Here are a small network's activations along a few directions, averaged over the inputs that share one value of a field.
Related values have similar rows: they may be neighbours, one step apart, or belong to one group.
(in the rows, 500 means zero)
Strong random noise was added to every row along 3 fixed directions; ignore it. To show where, here is one row again and again, with new noise each time:
[536 435 614 575 614 517 471 535 551 464 501 576 488]
[576 367 667 595 567 553 452 554 576 400 534 625 459]
[462 576 398 581 256 417 575 287 395 487 678 632 698]
[594 363 604 597 309 635 431 515 409 343 522 753 339]
[483 524 507 576 505 423 542 402 522 503 609 557 661]


M, 20 values:
m18: [554 382 531 487 375 562 546 586 648 436 636 440 628]
m7: [496 505 413 579 308 388 617 477 493 463 648 516 620]
m3: [547 454 693 487 885 430 491 563 709 552 479 470 626]
m15: [474 624 403 452 586 364 639 531 648 580 509 352 658]
m8: [416 648 387 391 636 393 479 406 580 633 480 256 637]
m11: [551 437 557 471 203 620 390 488 382 369 514 559 306]
m13: [498 493 449 506 457 472 565 593 537 515 496 465 489]
m2: [407 629 467 429 585 556 479 483 332 543 352 475 364]
m12: [467 545 412 557 462 545 494 498 322 511 412 565 439]
m9: [592 332 551 622 305 554 524 505 522 340 695 700 479]
m6: [532 427 465 520 198 608 516 420 269 418 543 777 387]
m17: [451 566 494 380 584 495 472 427 479 574 440 375 472]
m1: [465 518 360 479 320 481 530 445 554 478 551 416 574]
m16: [496 464 651 409 874 502 386 571 662 554 439 421 459]
m5: [453 651 383 394 496 416 519 509 498 577 437 321 536]
m19: [474 508 577 490 617 434 527 402 525 487 598 496 649]
m4: [501 481 442 546 486 483 534 573 511 475 492 541 553]
m20: [495 549 538 439 522 519 455 454 430 540 485 423 416]
m14: [557 396 449 631 300 516 524 483 472 436 547 640 480]
m10: [525 457 487 449 322 559 445 470 529 503 500 439 461]
The values of M form a ring.
List every value one step from m14, in the order listed.
> m9, m4
List every value one step from m18, in the order listed.
> m15, m1
List every value one step from m8, in the order listed.
> m11, m10
List every value one step from m2, in the order listed.
> m16, m19
